These are the activations of a small network on made-up records, seen along a few directions, one row for each record.
Each row is followed by the record's values for the fields Kabid, Las, Zenem, Ful, Beb, Laku, Beler, Kup.
A field that a record lacks is written none.
Other fields move the rows too, some of them a lot.
Random noise pushes rows far along 11 fixed directions. That doesn't count. These rows show it; they differ only by the noise:
[ -38  -10   95 -319 -170 -456  -41    6  -52 -222 -718  258  161   37
  154  -37  132   48   28 -525 -194  209  -44   -4   78 -303   32]
[  72 -394  193  238  -34  162  -85  297  -63  117   32 -168 -264  -62
  -90  -30   25  133 -171 -147 -387  -16  200  -11   15 -128   30]
[-394 -283   94 -347 -280 -202  230 -433  -39 -133 -344  -42  619  250
  227  -99  231  192  111  -40  114  -14 -452   26 -130 -336  230]
[ 122  356  -21 -163  532 -152 -181  200  589 -280 -537  236  -30 -298
 -248  140  -21 -149 -154 -424  -15  -31  247   -7  310  -60 -239]
[-103  394  -34 -281 -369 -259  -93  370 -471  103 -414 -172  191   54
  -62  -24   18 -449  -27  349  649  382  129 -272  264 -160 -278]
[  69  -95  516 -321 -307  144 -236 -172 -176  479  439  599 -105 -123
 -131 -306 -345 -321  155  -23   56  218  204 -226   23  490  655]
[ 387  558  115 -191  158   49  339  364   71   97 -112 -419 -193 -328
  388  523  138 -496  286  158  336 -206  444  240   50  -49 -421]
[ -75 -336  139 -194 -450  174  306  199 -508  352  185 -179  260 -259
  574   54  317   26 -200  673 -111 -355  115  -47  -69 -140   43]
[  53   16 -194   26  132  -37 -373   73 -231  202 -249 -299  -86  239
 -160  221  182 -371  118  354  361  122  521  309  463 -108 -312]
[-452  666  147 -198 -160 -508 -595 -429 -172 -122 -334 -154 -367 -183
  238 -189 -436  132  249  158  -84  243 -258  270  326  210 -262]
[-206  311   57  226  285  111 -125   30  387 -188   59 -287 -177  298
 -628 -157 -388 -144   75 -277  621  331 -358 -296 -167   97 -250]
[ -93 -202    4  -31 -162 -161 -280    2 -231 -131 -175  582 -372  115
  632 -233  100  304 -352 -216 -478 -257 -274   35 -332  304 -366]
[-350  -78  289  194    0  163   30  257  519 -392 -372 -533  136   95
 -325 -169  -27  255 -375 -193   57  -73 -488 -102    2 -214 -163]

[ 150 -170 -387 -128  306  -86  226  296   37   38 -295   85  430 -231
 -427  197  329 -177   72  -78  101   70  514 -149  301 -614  263] | Kabid is j5, Las is h5, Zenem is none, Ful is none, Beb is none, Laku is none, Beler is none, Kup is none
[-169  -32 -440  305  207 -232  321  451  -59 -235  111  160  -78 -272
 -155 -213 -227  385 -142 -387 -158  251 -461 -830 -630 -461 -249] | Kabid is j5, Las is h5, Zenem is g2, Ful is f2, Beb is b2, Laku is v3, Beler is d5, Kup is p2
[ 135  186  -43 -298 -591 -396   -1  493 -634  201 -454  259  117 -145
   10 -137  210 -251 -173   43   95  294  195 -377  232 -226   11] | Kabid is j5, Las is h5, Zenem is g1, Ful is f1, Beb is none, Laku is v1, Beler is d6, Kup is none
[ 523 -157  186 -152  -83   56  -94  209  138  324 -200  474  -18  671
 -144  247  358 -685  -46 -422  498 -122  450  181  -30  490  -64] | Kabid is j1, Las is none, Zenem is g2, Ful is f1, Beb is none, Laku is v2, Beler is d7, Kup is none
[ 343  263  292 -177  310  294 -305   -4  589   71    9  506 -157  166
 -222   82  -52 -668   85 -289  365 -128  447  247  223  657   84] | Kabid is j5, Las is h2, Zenem is none, Ful is none, Beb is none, Laku is none, Beler is none, Kup is none
[ -32  377 -380 -136  207 -539   40 -281   56 -136 -480  -71  404  -38
 -337  215  -30 -165  192 -236  329  463   96 -240  240 -565 -164] | Kabid is j5, Las is h4, Zenem is g2, Ful is f2, Beb is b7, Laku is v1, Beler is d6, Kup is p2
[ -90 -239 -221 -185 -189  -50 -383 -269 -319  377  427  831  228  374
 -214 -415 -175 -234 -182  285  435  330  -32 -480 -162  498  108] | Kabid is j1, Las is none, Zenem is g1, Ful is f2, Beb is b2, Laku is v3, Beler is d5, Kup is p2
[  43 -185   91  118 -369  294   61  205 -369   91  159  203 -207   94
  250 -193   40   -8 -250  317  -72 -137  -79  176  -52  231   45] | Kabid is j4, Las is none, Zenem is g2, Ful is f2, Beb is b6, Laku is v2, Beler is d7, Kup is p1
[  88  258 -295  -44  426  -78  -86 -154  232  113   25  -31  -69  -32
  320  339  297  -43  -46  266   91 -639  193  369   22  324 -569] | Kabid is j1, Las is none, Zenem is none, Ful is none, Beb is none, Laku is none, Beler is none, Kup is none
[-138 -314   37  -73 -182  142  769  208  220  -74  -77 -571  644 -287
  233   99  387  404 -196  172 -204 -387 -218  -43  -70 -644  271] | Kabid is j1, Las is none, Zenem is none, Ful is none, Beb is none, Laku is none, Beler is none, Kup is none
[ -98 -475 -244 -295 -163 -317  229  -44 -546  110 -140  426  399  -32
  174   31  190   41   28   21 -171  212  198 -358 -113 -403  387] | Kabid is j4, Las is none, Zenem is g2, Ful is f1, Beb is none, Laku is v2, Beler is d7, Kup is none
[  69   30  602  363 -164   38 -377  208  181  -94 -103 -546 -557   78
 -650 -146 -542  -41  215 -635 -238  590  212   27  280  -41  256] | Kabid is j5, Las is h4, Zenem is none, Ful is none, Beb is none, Laku is none, Beler is none, Kup is none
[-182 -341   -2  275 -579 -103 -105  268 -520  179  -35 -395  -53  373
 -387 -227 -130  108 -252   53   12  559  -87 -287  -10 -216  -32] | Kabid is j1, Las is none, Zenem is g2, Ful is f1, Beb is none, Laku is v2, Beler is d7, Kup is none
[ 454  438 -117  -76  -27  -93   90  817 -140  255 -214  -73   75 -551
  -45  276  130 -244 -666  241   72 -108  600 -508  257   62 -713] | Kabid is j1, Las is none, Zenem is none, Ful is f1, Beb is none, Laku is none, Beler is d1, Kup is none
[  81    9  296 -239 -274   49  239  342   -6   20  -43  108  227 -338
   -7 -118   21 -218 -104  -15   19    9   54 -182   66   18  419] | Kabid is j4, Las is none, Zenem is g2, Ful is f1, Beb is none, Laku is v2, Beler is d2, Kup is none
[   2  198  -62   14  377 -269 -317 -728  662 -182 -365 -200   -4  465
 -512  130  -60  -60  416 -482  161  159 -153  729  404    4  -15] | Kabid is j1, Las is none, Zenem is g2, Ful is f2, Beb is b5, Laku is v2, Beler is d2, Kup is p2
[-104 -164 -133   80  219  228  155 -349  -71   49  341 -194  148  427
 -472  -10 -226 -201  602   29  476  411  -40   37  -41 -270  607] | Kabid is j3, Las is none, Zenem is g2, Ful is f2, Beb is b6, Laku is v2, Beler is d7, Kup is p1
[  37 -300 -687    7  542 -116   30 -176 -244   57   10  225  310  235
 -160  210  295 -176  187  140  285  159  454 -108  -18 -284  -79] | Kabid is j4, Las is none, Zenem is none, Ful is none, Beb is none, Laku is none, Beler is none, Kup is none
[ 180  169   35  509  401  195 -601  429  279 -200  -48   39 -810    1
 -427   -6 -346 -100  -76 -337 -178  246  272   91  190  199 -111] | Kabid is j2, Las is none, Zenem is g2, Ful is f2, Beb is b1, Laku is none, Beler is d1, Kup is p2
[ 236 -272  465  480   75   64  362  574  147  -78   81 -514 -531 -210
 -255   37 -242  288   64 -881 -630  306   -8 -322 -429 -308  125] | Kabid is j4, Las is none, Zenem is g2, Ful is f1, Beb is none, Laku is v2, Beler is d3, Kup is none
[  19 -432   75  -96 -580 -133 -364  592 -386  -41 -812  360  221  181
 -362 -354  248  -33 -542 -228 -130  333  200 -184  465 -262  267] | Kabid is j5, Las is h5, Zenem is g2, Ful is f1, Beb is none, Laku is v2, Beler is d4, Kup is none
[-125 -707 -189  351 -363  276 -664  219 -573  331  127  170 -324  626
   26 -393  415    3 -385  602  -38 -311  -39  483  264  300 -129] | Kabid is j5, Las is h5, Zenem is g2, Ful is f2, Beb is b3, Laku is v2, Beler is d3, Kup is p2
[ 244  524  586 -340  136 -108  -37  237  587  316 -120 -157  241 -876
 -673  176 -298 -342   47 -168 -116   88  697 -145  729   65  539] | Kabid is j1, Las is none, Zenem is none, Ful is none, Beb is none, Laku is none, Beler is none, Kup is none
[ 302 -507  293  166  -43  138  195  289  131  -13  -66  -19 -323  288
  370  140  394  100  -14 -574 -502 -372  -26  119 -309   77  113] | Kabid is j3, Las is none, Zenem is g1, Ful is f1, Beb is none, Laku is v1, Beler is d6, Kup is none
[  -7 -337  415  275 -491  122 -494  130 -400  188  130   17 -533  312
  331 -348  -34  262 -239  194 -557 -160  -52  418   55  366  -14] | Kabid is j1, Las is none, Zenem is g3, Ful is f2, Beb is b3, Laku is v2, Beler is d3, Kup is p2
[-529  554  -46   -7 -131 -499  449 -394 -337 -160  435 -440   30 -553
  -31 -225 -817  490  500 -203  -94  663 -633 -820 -526 -463  104] | Kabid is j5, Las is h4, Zenem is none, Ful is none, Beb is none, Laku is none, Beler is none, Kup is none
[-154   44 -109  278    0    7 -518   77  213 -450 -382  391 -432  284
 -260 -408  -89  254 -493 -204 -178  -35 -360  254  243  178 -331] | Kabid is j5, Las is h1, Zenem is none, Ful is f2, Beb is b6, Laku is v2, Beler is d7, Kup is p2
[ -78 -108  308 -255 -108   40  590    9  538 -205 -172   49  839  423
 -366  -98  145 -111  -88 -587  602    6 -498 -511 -532 -121  322] | Kabid is j1, Las is none, Zenem is none, Ful is none, Beb is none, Laku is none, Beler is none, Kup is none
[  50  -48 -135  137  -14 -243  295 -383 -263  -61  -74 -604  100  219
  -21  239  -72  168  512 -323   24  466   38  -23 -161 -577 -103] | Kabid is j5, Las is h4, Zenem is none, Ful is f1, Beb is none, Laku is none, Beler is d1, Kup is none
[ 251  210  270 -416 -154  310  256 -313  336  229   62   54  401  259
   79  209  177 -642  563  313  815 -214  145  426  125  317  378] | Kabid is j5, Las is h5, Zenem is g3, Ful is f2, Beb is b2, Laku is v3, Beler is d5, Kup is p1
[ -29  321  239 -203  -19   26  150 -305  603 -411 -147  551  263 -610
  272 -191 -125  521 -466 -242 -401 -233 -456  -58 -131  101   26] | Kabid is j2, Las is none, Zenem is g1, Ful is f2, Beb is b1, Laku is none, Beler is d1, Kup is p1
[ 138  213 -417  141   74 -268   50  -27  -92 -441 -651 -195  -42   -4
  366  211  179  267  -78  -93 -122   60  -24  271   46 -465 -671] | Kabid is j5, Las is h1, Zenem is none, Ful is f2, Beb is b1, Laku is none, Beler is d1, Kup is p1
[  28 -403  363 -291  -63  437 -114 -335   38  602  649  277  373  404
 -246  -56    6 -468   90  373  529 -149  199 -101 -124  497  588] | Kabid is j1, Las is none, Zenem is g2, Ful is f1, Beb is none, Laku is v2, Beler is d3, Kup is none
[-113  150  366  -29   59  330  -54 -434  442  -30  186 -515  100  387
 -257   88 -182 -355  409  129  660    4  -39  333  112  243  130] | Kabid is j5, Las is h4, Zenem is none, Ful is none, Beb is none, Laku is none, Beler is none, Kup is none
[-155  180  277 -173  213   26  401 -559  752 -367   61   39  447  584
 -227 -100 -202    0  405 -648  584   84 -679 -171 -606   96  293] | Kabid is j1, Las is none, Zenem is g3, Ful is f1, Beb is none, Laku is v3, Beler is d5, Kup is none
[ 687 -100 -611   79  797   95  239 -127   62   43   13  112 -109  204
  240  748  391 -341  310 -279  186 -174  799  336 -132 -206 -555] | Kabid is j5, Las is h4, Zenem is g2, Ful is f1, Beb is none, Laku is v2, Beler is d4, Kup is none
[ 190 -160  174  372   23  308 -205 -230  205  185   12 -691 -412  625
 -149  238  277 -217  387  -31  116 -153  176  852  212  115  -90] | Kabid is j5, Las is h3, Zenem is g1, Ful is f1, Beb is none, Laku is v1, Beler is d6, Kup is none
[-172 -300  -35   30   21   58 -424  101   62  -82 -195  203 -103  445
 -110 -186  114   16 -363  -34   11  -42 -193    2  -84  225 -209] | Kabid is j1, Las is none, Zenem is g2, Ful is f1, Beb is none, Laku is v2, Beler is d3, Kup is none
[-108  479 -178   19  278  -43 -402 -603 -239   74  459   83 -415  -41
  122  -72 -491  -64  327  431  278  225   48    8  -64  530 -280] | Kabid is j4, Las is none, Zenem is none, Ful is f1, Beb is none, Laku is none, Beler is d1, Kup is none

Here are new rows. What are their fields?
[  42   93  111 -128  195   92 -168 -130  238  121  374  300 -222 -425
  131  -45 -154  160 -287  143 -411 -383   -1 -129 -110  413  -38] | Kabid is j1, Las is none, Zenem is g1, Ful is f1, Beb is none, Laku is v1, Beler is d6, Kup is none
[ -22   28 -532  261  311 -552  -29   97 -108 -221 -214  297 -238  103
  128   -2   74  466 -283 -650 -411  -11 -227 -367 -508  -78 -725] | Kabid is j1, Las is none, Zenem is none, Ful is none, Beb is none, Laku is none, Beler is none, Kup is none
[ 106 -311   42  287  463    4 -465 -261  420  112  -59  -43 -315  426
 -387  116   78   95  -11 -430 -194 -107  162  409   77  262 -185] | Kabid is j1, Las is none, Zenem is g2, Ful is f1, Beb is none, Laku is v2, Beler is d3, Kup is none
[-184 -705  294  520  -86  362   54  272  263  322  262 -743  200  111
 -838  -32   20  281 -414   26 -206  -84   45 -183  143 -223  304] | Kabid is j1, Las is none, Zenem is g2, Ful is f1, Beb is none, Laku is v2, Beler is d7, Kup is none
[  20 -238  146  -37  -76   24 -152 -133   33   36  -91  112 -140  137
  204  111   59  -17  -22  -94 -231 -169  174  280   96  116   33] | Kabid is j5, Las is h4, Zenem is g2, Ful is f1, Beb is none, Laku is v2, Beler is d7, Kup is none
[ 159 -142   23 -231  203 -160 -468 -750  103  -63 -346  528  -59  392
  246   62  144  -74  304 -252 -159   -6  283  624  221  381  109] | Kabid is j4, Las is none, Zenem is none, Ful is f1, Beb is none, Laku is none, Beler is d1, Kup is none
[  48 -701 -556  317  147 -165  436 -204 -452  -57   89  102  -94  754
  294  194  355  211  298 -490  -46  121 -179  -53 -830 -368 -195] | Kabid is j4, Las is none, Zenem is g2, Ful is f1, Beb is none, Laku is v2, Beler is d7, Kup is none
[ 240 -278  193  -92 -356 -148 -165  475 -376  472  203  608 -190 -157
   96 -193  -39   53 -579 -236 -392  -54  180 -630 -153  350  -82] | Kabid is j1, Las is none, Zenem is g2, Ful is f1, Beb is none, Laku is v2, Beler is d3, Kup is none
[  74  114  192   90  -83  521  -24 -137  -13  134  611  397 -330  211
 -105 -276 -358 -284   19  244  452   -4 -182   83 -199  663  178] | Kabid is j4, Las is none, Zenem is g2, Ful is f2, Beb is b6, Laku is v2, Beler is d7, Kup is p1
[ 147  -18   85    6   33 -166 -372  -12  132 -145 -225  501 -372  438
  221  -47  -50 -191   74 -508   24   51  -57  122 -212  368 -287] | Kabid is j5, Las is h4, Zenem is g2, Ful is f2, Beb is b2, Laku is v3, Beler is d5, Kup is p2
[ -72   10 -318 -160 -393  -39  362   33 -856  567  656  219  179 -291
  229 -153   69  -46  -18  680  233    2  -59 -641 -336  -46   69] | Kabid is j5, Las is h5, Zenem is g1, Ful is f1, Beb is none, Laku is v1, Beler is d6, Kup is none
[ -32 -149  196 -569    1  -70   40 -295  259   24 -134  300  407 -391
  515  164  245  168  -59  258 -546 -614  163  271  185   70  305] | Kabid is j1, Las is none, Zenem is g3, Ful is f1, Beb is none, Laku is v3, Beler is d5, Kup is none
[ 117   95 -408 -241  226 -164  -47 -402 -167   49   30  724  -16  125
  162   -4   42 -106  260 -191  221   23   23   20 -212  173   -4] | Kabid is j5, Las is h5, Zenem is g2, Ful is f1, Beb is none, Laku is v2, Beler is d4, Kup is none
[-173 -230  186  502  252  309 -649 -384  134    5  167 -526 -568  178
 -175  -56 -248  257   46  215 -332  -33  139  636  311  359  -63] | Kabid is j4, Las is none, Zenem is g2, Ful is f1, Beb is none, Laku is v2, Beler is d4, Kup is none
[  10 -648 -382   69   60  -80 -184   -8 -677  286   14 -101    9  216
  275  205  341   95  115  333 -270  -53  480  100  178 -277  124] | Kabid is j3, Las is none, Zenem is g2, Ful is f1, Beb is none, Laku is v2, Beler is d4, Kup is none
[  20 -148 -254  261  433    0 -498  -45  231  -87 -121  134 -310   82
  288  103  239  297 -507   56 -475 -577  245  371  118  329 -661] | Kabid is j1, Las is none, Zenem is none, Ful is none, Beb is none, Laku is none, Beler is none, Kup is none
[-430  197  242 -291 -322 -106  267 -151  -94  204   84 -445  472 -267
 -316 -163 -217  -13  309  311  393  266 -334 -296  117 -301  504] | Kabid is j5, Las is h5, Zenem is g2, Ful is f1, Beb is none, Laku is v2, Beler is d3, Kup is none
[  39   36  314  176  -73  208 -121   55  186  170  346 -322 -276   59
  -68  -17 -215   74  -67   97  -81 -212  -11   12  -19  364 -149] | Kabid is j1, Las is none, Zenem is g3, Ful is f1, Beb is none, Laku is v3, Beler is d5, Kup is none
[-295  294  395 -122 -376  186   59   86  -12 -209   88 -116  115 -219
  158 -356 -338  114 -361  392  220   29 -481 -450 -191  346  -58] | Kabid is j4, Las is none, Zenem is none, Ful is f1, Beb is none, Laku is none, Beler is d1, Kup is none
